A small network was trained on invented records. Each row is its activation on one of them, seen along a few directions.
After each row come some of the record's fields: MOG, FON, SOL, GUMO, RIKI, FID.
A field that a record lacks is left out.
Other fields move the rows too, some of them a lot.
In the rows, 500 means zero.
Random noise pushes rows far along 18 fixed directions. That doesn't count. These rows show it; they differ only by the noise:
590  606  561  444  384  507  464  568  488  700  545  561  593  583  519  611  335  383  474  527  473  425  456  379  448  402  485  642  734  602  498  368  462  208  552  510  418  515
601  393  648  521  470  630  442  434  455  492  345  536  156  398  359  365  494  658  618  388  488  421  744  512  614  560  640  472  525  421  404  511  419  566  565  461  452  489
521  686  470  399  615  503  446  428  389  512  752  620  479  471  401  472  398  511  633  532  347  504  378  556  566  477  502  663  316  510  510  451  570  457  348  556  541  768
439  447  467  639  600  562  572  397  620  587  414  371  326  569  552  497  583  385  499  528  477  634  497  581  389  457  601  460  397  376  671  520  325  383  322  504  441  350
553  581  548  491  651  648  551  408  512  323  397  646  458  370  547  265  456  651  309  530  432  524  485  494  678  415  552  465  483  435  512  482  611  486  678  545  426  676
473  439  613  759  401  571  594  495  530  487  447  389  416  445  635  422  510  451  471  618  494  491  561  301  492  547  527  449  632  490  472  474  443  540  465  582  281  352
461  481  355  447  579  544  608  491  675  553  460  544  601  671  561  472  459  640  601  452  560  500  600  526  489  517  466  394  613  454  537  534  464  535  553  545  501  567
504  457  549  532  512  446  492  430  571  434  475  469  449  513  535  629  426  528  507  647  549  526  523  561  412  598  584  476  678  454  486  608  458  476  424  527  497  615
454  522  481  470  546  456  532  444  463  586  579  626  409  411  562  558  387  490  559  475  428  516  396  564  575  458  369  475  406  571  495  292  564  459  495  523  447  620
419  606  454  589  406  389  606  438  630  525  521  547  572  588  682  680  379  583  415  643  508  680  328  501  446  499  514  331  587  435  426  397  447  510  472  608  414  627
468  468  558  391  648  575  502  424  423  274  366  494  471  421  444  477  704  342  463  334  640  337  558  402  468  363  440  648  466  634  421  325  508  593  639  335  515  349
326  367  468  572  473  519  308  638  509  335  461  542  457  316  313  482  642  515  581  583  366  453  434  620  298  471  544  688  496  600  588  669  430  495  171  438  573  750
505  588  558  588  358  420  421  600  428  484  490  344  477  554  345  661  707  440  745  410  605  546  391  454  570  540  600  432  276  603  423  383  378  706  388  553  466  443
247  335  606  478  490  510  363  550  451  399  451  579  405  419  352  468  692  477  301  366  622  370  508  520  569  464  550  465  584  460  374  359  447  540  659  410  584  364
516  333  556  333  690  493  428  613  688  666  249  487  403  434  755  559  517  409  451  318  599  464  430  506  381  463  356  403  393  699  649  519  592  355  603  414  428  399
562  669  480  586  423  736  670  462  431  325  535  463  488  573  379  301  551  480  307  585  638  567  579  506  540  377  676  514  636  266  501  517  278  457  520  578  494  380
489  403  529  570  571  462  270  485  737  496  333  529  463  573  482  509  582  758  768  515  357  551  604  435  418  544  594  575  572  592  480  600  366  577  332  552  439  754
369  435  374  528  380  459  385  583  391  364  494  520  618  495  298  501  729  606  424  437  442  511  436  643  514  357  471  542  376  401  407  476  420  662  475  377  739  534
313  401  418  463  538  510  520  483  573  553  515  436  448  625  416  466  603  484  448  359  574  471  575  553  421  610  623  363  457  304  508  655  445  554  494  406  645  299
242  521  397  515  458  472  486  497  470  571  680  651  471  474  345  436  483  539  524  404  361  486  429  537  571  559  536  425  416  439  473  436  529  525  442  496  564  575

608  403  372  582  305  430  437  491  403  640  470  530  520  459  393  479  480  562  496  434  314  588  648  590  605  430  377  499  524  490  497  455  449  439  577  375  618  380
{MOG: lobi, FON: bara, RIKI: sode}
570  544  587  476  384  515  458  644  366  451  451  386  741  535  421  566  606  446  408  556  486  360  416  408  483  453  596  659  509  473  425  558  617  518  594  413  556  475
{SOL: vov, GUMO: pemod, RIKI: sode, FID: lanil}
521  485  404  484  541  428  607  307  574  440  322  549  425  408  460  502  416  534  634  322  388  511  645  438  511  669  538  316  474  605  503  587  651  608  601  349  489  526
{SOL: dotu, GUMO: raton, RIKI: vunap, FID: tadep}
530  662  437  366  510  677  722  578  481  487  395  483  664  688  500  564  517  564  586  516  614  321  389  554  405  288  550  614  324  368  481  375  585  596  538  448  449  647
{MOG: lobi, FON: bara, RIKI: sode}
552  611  652  594  576  400  497  216  404  448  409  508  393  475  331  674  523  351  654  470  416  509  506  436  752  526  646  535  472  626  460  159  530  468  624  504  379  524
{MOG: lur, FON: bet, RIKI: vunap}
356  551  527  468  561  465  454  515  585  617  475  615  563  551  377  603  453  451  514  502  466  462  377  545  601  517  654  474  593  558  599  346  571  289  575  549  421  667
{SOL: dotu, GUMO: pemod, RIKI: sode, FID: tadep}
157  421  454  574  589  510  611  536  559  374  568  553  460  344  599  430  543  435  430  531  466  450  336  496  384  573  450  400  392  515  559  550  616  616  344  520  448  573
{SOL: dotu, GUMO: pemod, RIKI: vunap, FID: tadep}
241  534  627  401  477  416  331  605  494  397  556  682  530  384  348  660  508  476  450  586  453  414  229  538  370  545  662  660  566  614  437  468  569  414  374  527  510  817
{SOL: vov, GUMO: raton, RIKI: sode, FID: lanil}
412  571  596  513  599  463  429  536  685  608  571  449  435  566  734  558  571  511  619  515  509  624  338  322  338  537  534  502  326  580  453  466  421  575  279  649  321  508
{SOL: vov, GUMO: raton, RIKI: vunap, FID: lanil}
621  660  528  561  506  471  515  279  462  410  480  380  366  504  319  519  560  401  683  457  370  638  577  400  438  652  769  554  369  500  493  654  416  555  327  449  505  428
{SOL: vov, GUMO: raton, RIKI: sode, FID: lanil}
562  434  433  553  416  342  465  434  445  611  572  459  612  562  533  612  396  581  515  566  298  518  528  534  519  553  431  488  527  394  444  594  582  516  502  420  636  562
{SOL: dotu, GUMO: raton, RIKI: vunap, FID: tadep}
551  518  727  419  452  494  307  475  458  480  425  577  344  454  419  551  527  534  543  416  519  416  545  341  490  474  599  649  574  599  293  349  423  508  561  465  431  513
{SOL: dotu, GUMO: raton, RIKI: sode, FID: tadep}
511  456  699  513  464  593  460  474  345  301  419  514  193  277  532  499  595  501  442  512  625  405  504  501  473  346  457  602  411  492  295  261  426  664  489  430  410  485
{MOG: rek, FON: ragav, RIKI: mipu}
634  471  547  531  329  385  445  499  416  543  536  536  409  331  487  561  350  434  480  474  537  548  617  464  637  635  408  365  707  667  442  462  516  429  630  493  476  395
{MOG: rek, FON: vop, RIKI: mipu}
555  380  593  593  613  520  406  623  668  640  429  349  522  633  546  478  507  609  681  645  488  493  525  543  544  656  637  465  533  460  692  752  510  431  385  685  411  632
{SOL: dotu, GUMO: raton, RIKI: sode, FID: tadep}
533  588  397  593  506  598  665  511  535  483  561  480  604  596  578  394  467  532  376  619  541  624  474  579  589  414  477  395  582  351  608  518  401  429  515  640  490  508
{SOL: dotu, GUMO: pemod, RIKI: mipu, FID: tadep}
618  617  596  621  419  452  523  506  502  454  406  425  656  526  639  602  517  525  475  627  405  572  356  337  511  433  529  539  483  555  429  436  534  543  520  565  377  583
{SOL: vov, GUMO: pemod, RIKI: vunap, FID: lanil}
541  413  516  625  481  335  589  399  360  367  481  333  507  410  498  666  561  380  675  490  517  455  541  479  619  643  388  376  440  612  445  464  615  744  533  435  521  433
{SOL: dotu, GUMO: raton, RIKI: vunap, FID: tadep}
301  454  396  500  560  541  502  736  571  515  730  418  655  554  718  420  603  483  405  647  548  522  277  537  242  428  334  579  328  418  589  676  477  566  195  600  551  497
{SOL: butas, GUMO: pemod, RIKI: sode, FID: tadep}
486  648  601  418  493  599  558  502  423  543  485  535  354  476  449  601  498  364  406  503  588  491  326  584  463  362  648  575  371  434  490  289  460  348  491  479  431  496
{MOG: rek, FON: vop, RIKI: mipu}
311  434  506  667  477  625  644  560  668  619  358  443  477  553  679  448  444  470  307  661  411  462  370  477  271  435  631  479  483  303  655  583  537  338  375  501  332  470
{MOG: rek, FON: ragav, RIKI: sode}
475  545  405  362  623  453  538  470  549  320  645  524  455  476  644  512  514  636  553  509  666  634  433  613  400  561  377  402  332  476  406  610  468  768  358  573  598  619
{SOL: dotu, GUMO: raton, RIKI: mipu, FID: tadep}
391  433  364  678  424  554  501  543  474  539  472  459  570  442  325  278  707  464  632  335  244  494  642  351  572  524  500  511  424  566  566  532  486  589  460  409  503  328
{SOL: vov, GUMO: raton, RIKI: sode, FID: lanil}
409  376  410  807  374  400  553  450  448  498  536  387  525  416  371  460  567  517  725  534  279  543  617  461  660  739  524  366  485  527  525  586  564  686  409  518  483  453
{SOL: vov, GUMO: raton, RIKI: mipu, FID: lanil}
492  511  577  531  248  673  652  783  445  661  455  538  251  338  519  461  405  397  495  436  724  476  423  569  532  477  483  320  485  585  575  338  414  374  504  628  277  372
{MOG: rek, FON: vop, RIKI: mipu}
651  522  503  583  555  561  577  692  403  537  468  264  689  652  378  605  684  423  738  621  646  511  383  739  753  428  529  518  346  502  729  428  461  480  470  700  486  559
{SOL: vov, GUMO: raton, RIKI: sode, FID: lanil}
359  425  616  578  502  422  539  519  505  390  469  463  565  520  537  714  556  445  484  650  686  417  402  537  561  509  497  445  679  527  435  295  506  565  568  581  416  569
{SOL: butas, GUMO: pemod, RIKI: sode, FID: tadep}
376  437  500  551  614  474  464  454  497  400  563  544  526  475  546  394  581  619  479  509  438  496  461  482  610  499  426  490  383  463  442  450  569  671  515  562  517  571
{SOL: dotu, GUMO: raton, RIKI: vunap, FID: tadep}
485  360  398  575  509  502  422  565  501  516  409  484  730  514  459  390  616  541  345  503  352  474  558  531  595  377  414  542  573  459  589  541  556  424  641  395  615  445
{SOL: butas, GUMO: pemod, RIKI: sode, FID: tadep}
427  344  531  442  419  556  715  490  420  643  478  503  258  392  616  590  358  463  491  456  536  356  541  610  378  560  440  407  487  352  414  466  583  525  528  364  487  398
{SOL: vov, GUMO: raton, RIKI: mipu, FID: lanil}
621  474  536  427  290  547  546  507  392  560  502  503  403  504  495  507  351  652  551  467  468  357  650  444  386  551  515  547  556  352  277  608  525  622  525  374  556  497
{SOL: dotu, GUMO: pemod, RIKI: mipu, FID: tadep}
357  501  520  487  570  538  622  473  326  310  573  514  445  315  441  409  584  433  368  439  570  394  433  553  682  544  497  350  340  417  445  428  701  691  643  435  539  480
{SOL: dotu, GUMO: raton, RIKI: vunap, FID: tadep}
370  345  440  570  478  456  544  594  387  475  643  600  376  271  433  502  455  480  661  513  561  480  468  736  699  556  263  364  488  651  586  345  531  559  430  620  484  638
{SOL: dotu, GUMO: raton, RIKI: vunap, FID: tadep}
689  423  463  421  522  374  447  282  456  458  542  521  252  463  592  628  422  625  746  467  515  628  660  603  381  489  266  601  421  566  323  436  326  680  341  464  592  520
{SOL: dotu, GUMO: pemod, RIKI: mipu, FID: tadep}
549  472  505  473  440  504  396  770  345  501  741  456  606  356  591  343  534  527  625  485  515  377  438  372  555  541  211  578  305  689  448  577  658  714  411  580  497  509
{SOL: butas, GUMO: raton, RIKI: mipu, FID: tadep}
513  453  436  548  311  498  599  422  369  551  468  581  571  454  531  474  350  646  363  526  272  382  573  459  508  418  425  554  526  322  326  433  680  572  662  308  553  520
{MOG: lur, FON: moke, RIKI: vunap}

Which values does each new row have?
694  521  411  608  250  549  591  565  624  541  212  588  453  464  581  508  395  737  547  513  460  702  573  562  495  362  438  336  646  554  510  432  312  482  540  546  369  636
{SOL: butas, GUMO: pemod, RIKI: sode, FID: tadep}
434  459  651  427  596  587  475  480  490  459  639  548  353  493  628  406  429  569  449  565  682  328  570  416  492  518  462  563  584  412  343  417  526  585  534  575  406  500
{MOG: rek, FON: ragav, RIKI: mipu}
571  466  441  607  407  556  615  526  603  656  292  431  473  515  546  507  479  482  553  464  387  569  573  488  447  505  559  397  558  499  621  563  449  388  504  452  408  429
{SOL: vov, GUMO: raton, RIKI: mipu, FID: lanil}
587  596  558  400  532  437  171  493  485  327  385  644  474  445  292  550  687  652  665  392  422  590  431  504  525  309  521  726  355  729  385  328  343  582  425  482  553  759
{SOL: butas, GUMO: pemod, RIKI: sode, FID: tadep}
461  413  501  497  707  628  412  450  560  442  543  650  349  498  300  293  593  611  626  443  565  559  713  673  768  488  525  495  709  517  605  413  260  399  535  684  522  587
{SOL: vov, GUMO: raton, RIKI: mipu, FID: lanil}
642  683  530  490  492  587  535  406  536  546  665  445  468  648  617  415  385  661  571  650  402  571  564  350  345  539  636  637  469  274  364  673  423  584  300  577  449  579
{SOL: dotu, GUMO: pemod, RIKI: sode, FID: tadep}
744  534  431  626  143  433  388  575  464  502  322  555  611  524  357  547  495  626  425  502  450  731  580  554  607  323  452  479  747  588  467  409  216  373  608  528  562  477
{SOL: dotu, GUMO: pemod, RIKI: sode, FID: tadep}
482  516  572  633  527  450  476  393  565  440  352  454  441  468  507  542  560  487  729  470  372  467  538  289  489  558  559  530  428  664  459  410  534  637  430  479  324  540
{MOG: rek, FON: ragav, RIKI: sode}
552  445  501  609  317  473  397  576  487  539  458  537  622  445  335  471  446  485  599  521  368  421  668  357  551  567  513  584  840  687  519  534  495  378  543  480  448  532
{SOL: dotu, GUMO: raton, RIKI: sode, FID: tadep}
751  480  635  458  633  479  433  435  428  598  580  359  542  586  707  477  484  530  408  611  488  548  530  465  605  475  425  621  435  381  450  539  555  468  603  559  527  378
{SOL: vov, GUMO: raton, RIKI: sode, FID: lanil}
519  357  398  603  702  427  605  212  424  529  647  431  532  559  684  491  515  398  570  550  386  500  678  479  584  405  156  626  556  479  484  284  478  544  529  455  544  329
{SOL: dotu, GUMO: raton, RIKI: mipu, FID: tadep}
478  322  515  486  567  451  562  489  458  303  379  488  593  311  688  519  492  410  311  557  522  376  481  470  401  471  273  545  586  626  498  550  709  548  620  371  523  479
{SOL: dotu, GUMO: raton, RIKI: vunap, FID: tadep}
446  529  515  765  293  588  587  635  400  661  500  336  670  694  278  472  542  398  422  619  402  400  454  516  669  486  755  476  551  260  656  527  495  323  533  551  486  384
{MOG: rek, FON: vop, RIKI: vunap}
532  544  543  426  590  579  666  454  477  539  597  501  405  560  546  554  418  357  564  547  751  477  534  571  541  493  456  528  585  520  542  303  426  405  527  637  395  402
{MOG: rek, FON: vop, RIKI: sode}
565  615  544  348  621  390  222  622  581  498  612  519  602  617  389  629  563  396  603  496  657  611  357  563  492  487  521  609  557  752  643  539  324  296  362  685  567  647
{SOL: dotu, GUMO: raton, RIKI: vunap, FID: tadep}
236  434  440  715  443  532  526  585  678  653  450  467  516  669  383  419  640  516  607  393  448  532  526  433  583  579  660  289  541  446  615  478  343  492  449  613  416  389
{SOL: dotu, GUMO: pemod, RIKI: vunap, FID: tadep}
604  611  536  195  441  675  619  617  377  713  735  613  538  673  401  466  265  579  605  454  655  235  645  522  548  544  547  606  725  335  378  487  547  408  654  543  543  570
{SOL: vov, GUMO: raton, RIKI: sode, FID: lanil}
445  401  470  477  603  571  557  506  544  562  511  512  391  548  532  427  546  692  552  477  545  541  537  692  609  508  511  370  376  298  501  502  470  608  513  573  536  553
{SOL: vov, GUMO: raton, RIKI: vunap, FID: lanil}
